A small network was shown many inputs. Here are its activations along a few directions, one row for each input.
In each table, some parts of the input vary, and every possible input appears once, in random order.
A made-up example of a description, with smaller parts first: one of 5 places around a ring, together with either a single point or one of 11 places around a ring or (one of 2 separate values, together with one of 6 places along a line).
Shared parts are said once, and a part with two or three values counts as separate values.

Other details of the inputs vary at random and push rows far along two fixed directions, the same in every table; ignore that.

Table:
r1: [ 57 -17 -17  42 -17 -27   5  10 -16 -57  45]
r2: [-36   1  23 -16   2   5   1   9 -16   9  -8]
r3: [-45  -7  -1 -14  15  -2  15   3  -2  14 -34]
r4: [ 20  13  14 -21   3  32 -20  25 -19  24  36]
r5: [ 26  14  32 -21   7  29 -14  30 -30  20  38]
r6: [ 72 -10 -11  61 -27 -69   3  17  14 -91  44]
r7: [ 43  -5 -16  37 -27 -27  -7  -8   0 -58  44]
r8: [ -2  -2  22 -16  12  25  -1   4 -11  33  -7]
r9: [-49 -15  17  -7   1  -2  13 -12  -3  12 -36]
r10: [ 50 -12 -20  36 -21 -26  -1   0  -3 -59  46]
r11: [-37  -4  14   8  -3 -11   8   3  -4   4 -22]
r12: [ -5   4  -1 -22   7  28 -11  -9   5  24  -3]
r13: [-45 -11   2 -10  14   4  18  -1  -4  14 -35]
r14: [ -3  -4 -52  45 -10 -49  19 -51  66 -12 -63]
r15: [-10  10  18  -8  12  19  -3  16  -8  38  -5]
r16: [ -4   5   2 -21  17  23  -2   4  -2  29  -8]
r17: [-42 -13 -16 -17   3  10   5 -16  10   8 -26]
r18: [ 32  -3 -37  45 -28 -50  19 -20  23 -62  -2]
r19: [  5 -18 -56  51   5 -52  35 -35  53  -6 -71]
r20: [ 19   6  33 -43 -20  46 -32  12 -40 -11  69]
r21: [ 35  17  30  14  -5 -10  -2  17 -17  -3  22]
r22: [-25 -15   0 -25   2  20   0   0 -10   9  -6]
r23: [-11  19  -3 -24   2  17 -20  -6  12  24   1]
r24: [  3   7 -13   8 -20  -9  -8  -4   4 -22  16]
r25: [ 18  16   7 -31   2  30 -25  13  -7  16  36]
r26: [-24 -13  -1 -21   4  21   1   1 -12   6  -8]
r27: [-38  -5   6   4   6 -23  18  -4   3  -2 -37]
r28: [ 27   1  12  35  -8 -29  16 -16   9  -9 -20]
r29: [-13   8  -2 -11   7  20 -23 -12  10  26   8]
r30: [-31  -8  27 -13   0  14   4  -1 -20   4 -12]
r31: [-14  16  35  -5   4  12  -6  11  -9  36  -5]
r32: [-31   7  -4 -30  -2  11 -10  -5   2   4  -2]
r33: [ -5   9  -1 -26  18  18  -7   8   1  29  -7]
r34: [-34   0  -8 -22   0  14  -7   4   0  12  -1]
r35: [-26 -12  13 -14   5  19   7   3 -19   6 -11]
r36: [ 22   6  14 -30  -3  38 -23   2  -9  14  35]
r37: [ 65 -21 -14  68 -18 -50  20   9 -15 -69  34]
r38: [-22 -11 -33  20 -14 -26  13 -33  29 -24 -35]
r39: [-16  11 -19   0   4  -4   1 -24  32  16 -30]
r40: [ 26  12  55 -16  -3  34 -15  13 -36  14  33]
r41: [ 18  -6  12  16  14   4  -3  11 -12  15  13]
r42: [-32  -7 -27 -10   4 -12   8  -9  20  -3 -26]
r43: [-36   0  -8  31  19 -39  35 -25  38  21 -81]
r44: [-29  -8   0  -6   9  -3   9   9  -6   4 -17]
r45: [-28  -5  -6 -25   7  12  -2  10  -8  10  -5]
r46: [-23   3 -16 -14  21   5   1   0  17  37 -29]
r47: [-19   2   1   9  20 -22  -7   2  43  21 -29]
r48: [-45 -14 -40   6   6 -24  23 -24  36  -5 -55]
r49: [-32   6  -7 -26  -3  10 -12  -4   3   6   0]
r50: [-36 -11  24  -3   7   7  -2   2 -19  10  -1]
r51: [ 96   5  -7  35 -20 -11 -17  11 -10 -48  77]
r52: [ -2  -4  12 -30   1  28  -5  16 -28  -3  26]
r53: [ 53  11  59 -34  -4  59 -26  33 -60   9  75]
r54: [ 13  26  15 -23  -9  32 -32   8  -7  18  39]
r55: [ -8   2   3 -34  -3  23 -17  13 -15  -2  31]
r56: [-24   8 -10 -11   3  14  -7 -27  24  26 -27]
r57: [-54 -13 -11  23   8 -38  35 -21  23  -3 -72]
r58: [ 71  21 -15  24 -24 -24 -11  -5  13 -43  35]
r59: [-26 -15  15 -19   3  18   5   4 -19   9  -8]
r60: [-11  17  34 -18  12  11  -3   8  -9  31 -10]
r61: [-21 -17 -55  49  -2 -57  34 -17  37 -22 -60]
r62: [-20  -6  10  29  18 -18   8 -12  13  27 -31]
r63: [ -6   1  27 -17  -3  23  -7  27 -36   4  31]
r64: [ 80  16 -20  40 -24 -25  -5   8   9 -43  45]
r65: [ 62   4  -4  46  -4 -35  25   5   0 -31   4]
r66: [ -8  13  -5 -29  12  19 -12   0  10  24  -2]
r67: [ 63  -5 -24  39  -9 -24  15  -6   7 -31   6]
r68: [ 65  13   0   2 -13   7 -10   8  -8 -25  50]
r69: [ -8  -5  -1  -9  21  22 -11   4  -2  34   2]
r70: [-28 -11  -4 -28  -2  19  -5  -7   0   5  -3]
r71: [ 26   6 -10  27   7 -29  20   2  12  -7 -21]
r72: [ -3  -1   9 -34   2  23 -10  20 -25  -2  26]
Each input here is: one of 2 separate values, together with either a single point or (one of 5 places along a line, together with either a single point or one of 6 places along a line).
Q: Changing only the choice among 2 separate values turns r54 into r24. The same change can be made to r43. Which row results?
A: r57
Q: Changing only the choice among 2 separate values turns r27 into r60. The same change can be made to r44. Which row results?
A: r5
Q: Which other rows does r16 become when the choice among 2 separate values takes its other values? List them by row number.
A: r52
Q: Which other rows does r72 become when the place on the line of 6 takes its other values? List them by row number.
A: r22, r26, r45, r52, r61

Table:
r73: [ -8  11  23   1 -13  -8 -12  -1  -3  -8   8]
r74: [ 10   5 -10 -10   0   5  -5  10   2   1   9]
r75: [ 27 -18 -31  75 -10 -66  37 -11  21 -48 -29]
r76: [-53  -6   0  -5  27  -4  12  -4  15  35 -49]
r77: [15 11 10  4  4  3 -2  0 -4 12  5]
r78: [12  9 12  1  3 -1  2 13 -4  8  3]
r79: [  1 -11  -3 -13  -6   9   6  -2 -15 -15   6]
r80: [-57 -12   3  -9  16   3  21 -13   6  26 -60]
r81: [ 22   5  -3 -11  -4  22 -17  -3   4   3  23]
r82: [-12  10   2 -10 -17   0 -12  -6   4 -16  18]
r83: [ 3 -5 -7 -7  6  2 -4 10 -5 -4 13]
r84: [ 24   7  18  -3  -2  13 -11  -2  -4  13  17]
r85: [ 20  10  -6 -10  -1  17 -14   3  -4   2  23]
r86: [ -3 -14  -8  -4  -3   6  -1   7 -13  -8  13]
Q: Changing only one part turns r74 into r78. The same change can be made to r82. Which row results?
A: r73
Q: What is each input in this table made of?
A: one of 2 separate values, together with either a single point or one of 6 places along a line
Q: Which other rows does r76 become when the choice among 2 separate values takes its other values? List them by row number.
A: r83
Q: Which other rows does r85 become when the choice among 2 separate values takes its other values? List them by row number.
A: r77

Table:
r87: [ 25  -1 -38  28  -5 -24  14  -9  13 -23  -3]
r88: [ 28   2  -9  41 -12 -37   4 -19  29 -18 -10]
r89: [  3  -9   7 -12  11   5   2  11 -15  -1   4]
r90: [  7  16   1 -19  -4   8 -15  -4   9   4   8]
r91: [ -5 -14   8  -3   4   9   3  11 -21   0   3]
r92: [ -8  10  -7 -14  -8  10 -12  -4  -2  -4  16]
r93: [  2 -15  -8 -12   3  15  -3   6  -8   0  12]
r94: [ 14  -4   5  41 -18 -35  24  -6   1 -37 -15]
r95: [-19  -2   0 -10  -5   6  -8  -1 -10 -10  18]
r96: [  1  17  19   3   1   2 -14  -7   1  14  11]
r97: [ 11   3 -13 -18   8  16  -6   5   3   5   9]
r98: [  6  -7  22  -1   3   8  11  10 -21   7  -3]
r99: [  5  10   0 -15 -12  11 -14  -6   6   6   9]
r100: [-18  16  14  -1   0 -14 -12  32  -1   4  17]
r101: [-16  -7   1 -10  -9  11  -9   0  -6 -12  17]
r102: [-79  -9   2  -8  31   2  27 -12   8  51 -79]
r103: [ 18  11  -5 -15   6  14  -7   3   5  14   6]
r104: [ 0  9  6  2 16 -7 -4 40 -7 16 10]
r105: [18  2 12  2  8 12 -7  1  3 25  4]
r106: [  9  15  19  -6   6   3 -17  -4  11  11   9]
r107: [13  7 -4 -8 -1 17 -6  1 -1 14  6]
r108: [15 10 14  7 13  9 -6  1 -4 24  8]
r109: [ -5  -9   7  -3   6   4   5  11 -25  -1   6]
r110: [12 12 -5 -8  1 13 -5 -1 -4 15  9]
r111: [ 18 -14 -32  34  -2 -29  18  -6   5 -33  -1]
r112: [-97 -18 -21 -27  18   7   5 -25  33  41 -66]
r113: [-17  -8  16  -5  -9   5  -3   4 -16 -11   9]
r114: [-12 -10  15 -10  -9   3  -3   3 -14  -9   9]
r115: [ -4 -13  -6  -8   4  16  -2   7 -11  -2  12]
r116: [ -4   5  29  -9  -1   1   5   5 -13  -5  -1]
r117: [23  9 13 -1 16  9 -8  4  6 21  7]
r118: [  5  -1 -12 -11   1  20  -5   4  -3   5  10]
r119: [ 17  -6   3  37 -18 -37  25  -8   4 -34 -16]
r120: [ -1   2  -7 -18 -11  14 -13  -3   4  -3  14]
r121: [ 23 -11  -4  45  -5 -33  30  -1  -1 -26 -22]
r122: [ 16   4  -5 -12  -2  16  -6   0   2  16   5]
r123: [  0  18   0 -11  -9   7 -13  -8   0   6  11]
r124: [ 29  -7  -7  38   2 -39  30  -1   6 -26 -24]
r125: [  3  13   1 -11 -12  12 -14  -5   2   3  10]
r126: [  0   8  -7 -21  -2  11 -14  -1   8  -5  13]
r127: [ 14  -9 -26  22 -10 -33   7 -11  20 -43   1]
r128: [15  5 14  7  9 13 -7  2  0 23  4]
r129: [-10  -4  15 -15  -1   0  -4   4 -10 -11   7]
r130: [-11   6  29  -1  -6   1   8   4 -23  -5   2]
r131: [ -5   5  -6 -13 -11  15 -13  -2   1  -6  15]
r132: [  4  -9  -8 -15  10  12  -3   7  -5  -2  11]
r133: [  1 -16   7  -8   3   8   2  10 -19   2   5]
r134: [-18  -3  15  -6  -6   0  -1   4 -21 -11  11]
r135: [ 28   5  -7  47 -12 -36   3 -17  25 -21  -7]
r136: [-57 -17 -58  11  19 -21  27 -32  56  29 -88]
Q: What is each input in this table made of?
A: one of 2 separate values, together with either a single point or (one of 4 places along a line, together with one of 6 places along a line)
Q: Changing only the choice among 2 separate values turns r96 into r108. The same change can be made to r119. Which row results?
A: r98
Q: Which other rows does r117 become when the place on the line of 6 takes its other values? List them by row number.
A: r89, r97, r103, r124, r132
Q: Start at r106 and move only the place on the line of 4, one step at a time. The first step leads to r88. Which rows follow, in order?
A: r135, r96
